A small network was shown many inputs. Here are its activations along a few directions, one row for each input.
In each table, some parts of the input vary, and every possible input appears once, in random order.
A made-up example of a description, with smaller parts first: ring(5) and (point or ring(11) or (values(3) and line(6))).
Shared parts are said once, and a part with two or three values counts as separate values.

Other details of the inputs shift rows strongly along two fixed directions, in all tables alike. That doesn't count.

A family of inputs:
R1: [ 13  24 -17 -26 -17  -3  -1 -36  45  -5  12  -8]
R2: [ 21 -71  39  61  53   8  21  22 -53 -65  -5  10]
R3: [ 13 -34  15  64  24  -4  34  72 -66  36 -11  13]
R4: [ -6  56  -7  22 -13  13 -35  42 -11  86 -38   0]
R5: [ 23 -52  17  35  32  -5  37  20 -17 -28  22   6]
R6: [-11  25 -16 -34 -14   2 -18 -48  40  -1  24  -5]
R7: [  3 -38  27  16  17 -19  18  33 -27 -41   6   8]
R8: [  1  35  -4 -39 -29  -5 -20 -19  36 -16   8  -3]
R9: [ -1  -5  16 -19   2   5   3   2  16 -35  13  -5]
R10: [ 20 -39   5  61  33  12  15  29 -53  10 -37  11]
R11: [-15 -29   8 -48   4   3  19 -46  37 -68  46  -7]
R12: [-21  31 -18 -14 -11  12 -20 -15  17  43   0  -5]
R13: [-15 -35   6 -52  -2 -14  16 -47  28 -72  36  -5]
R14: [  4  49  -4   3 -15   1 -32  11  10  43 -14  -2]
R15: [  4 -18  -4 -13  -4 -16  21   2   2 -21   0  -2]
R16: [  5  36 -21  -2 -29  -9  -6  11   2  46 -17   1]
R17: [-15  22 -15 -42 -27  -8 -13 -38  29  -3  20  -2]
R18: [-23  42 -27  26  -5  27 -40   5 -35  91 -65  -5]
Description of these inputs: values(3) and (point or ring(5)).
- The inputs of R9 and R3 match in every part but the values(3) part. If R7 is changed in the same way as R9 into R3, which row does it become? => R15
- List by row number the other rows that have the values(3) part in common with R17. => R6, R11, R12, R13, R18

A family of inputs:
R19: [  5  76 -26 -19 -48   3 -25  31  13  81 -64  -5]
R20: [ 14  18   1   0 -11   1  -9  19  -7   1 -46  -3]
R21: [-29 -19  -4  61  30  18 -14  26 -78  66 -42  10]
R22: [  9   2  16  55  13   7 -16  68 -62  37 -69   8]
R23: [-21 -80  26  -3  48  18  20 -51 -10 -96  39  -2]
R24: [-18 -18 -14  54  15   0  13  39 -71  87 -17  14]
R25: [ 16  39 -26 -47 -26   1  -3 -50  77  -7  19 -14]
R26: [-40  66 -53 -64 -45  22 -37 -69  47  61 -25 -17]
R27: [  6   9  18  77  32  24 -26  51 -52  49 -35   9]
R28: [  30  -59   28  -12   16  -12   37   -7   13 -115   22    0]
R29: [20 20 -7 17 -3  4 -1  7 11 27 -1  2]
R30: [ 26 -24   7   0  -1 -21  36  27   1 -29   0   0]
R31: [  8  15   1   8   9  22 -27 -22  18 -11 -18  -5]
R32: [ 33 -49  21  30  32  -2  27  -9   1 -68  37   5]
R33: [ -4  49   4 -15 -33 -31 -13  29  24  43  54   7]
R34: [  0  20  27  30 -23 -50  10 118 -55  65  13  21]
R35: [ 31 -49  22  30  37   1  20 -14  -1 -73  27   4]
R36: [-10 -45 -12   4  15  -8  36 -14 -16   0  30   1]
R37: [ -22   99  -27 -108  -57   31  -65  -70  100  -11  -53  -32]
R38: [-47  16 -15 -89 -38 -30   1 -51  54 -12  85  -3]
R39: [ -8 -86  11  -8  39   1  35 -58  -6 -96  45   0]
- The inputs of R30 and R36 match in every part but one. If R19 is changed in the same way as R30 into R36, which row does it become? => R24
- What do these inputs look like to the network? => values(3) and (point or line(6))
- Change only the line(6) part in R29. List by row number the other rows that result. => R25, R27, R31, R32, R35
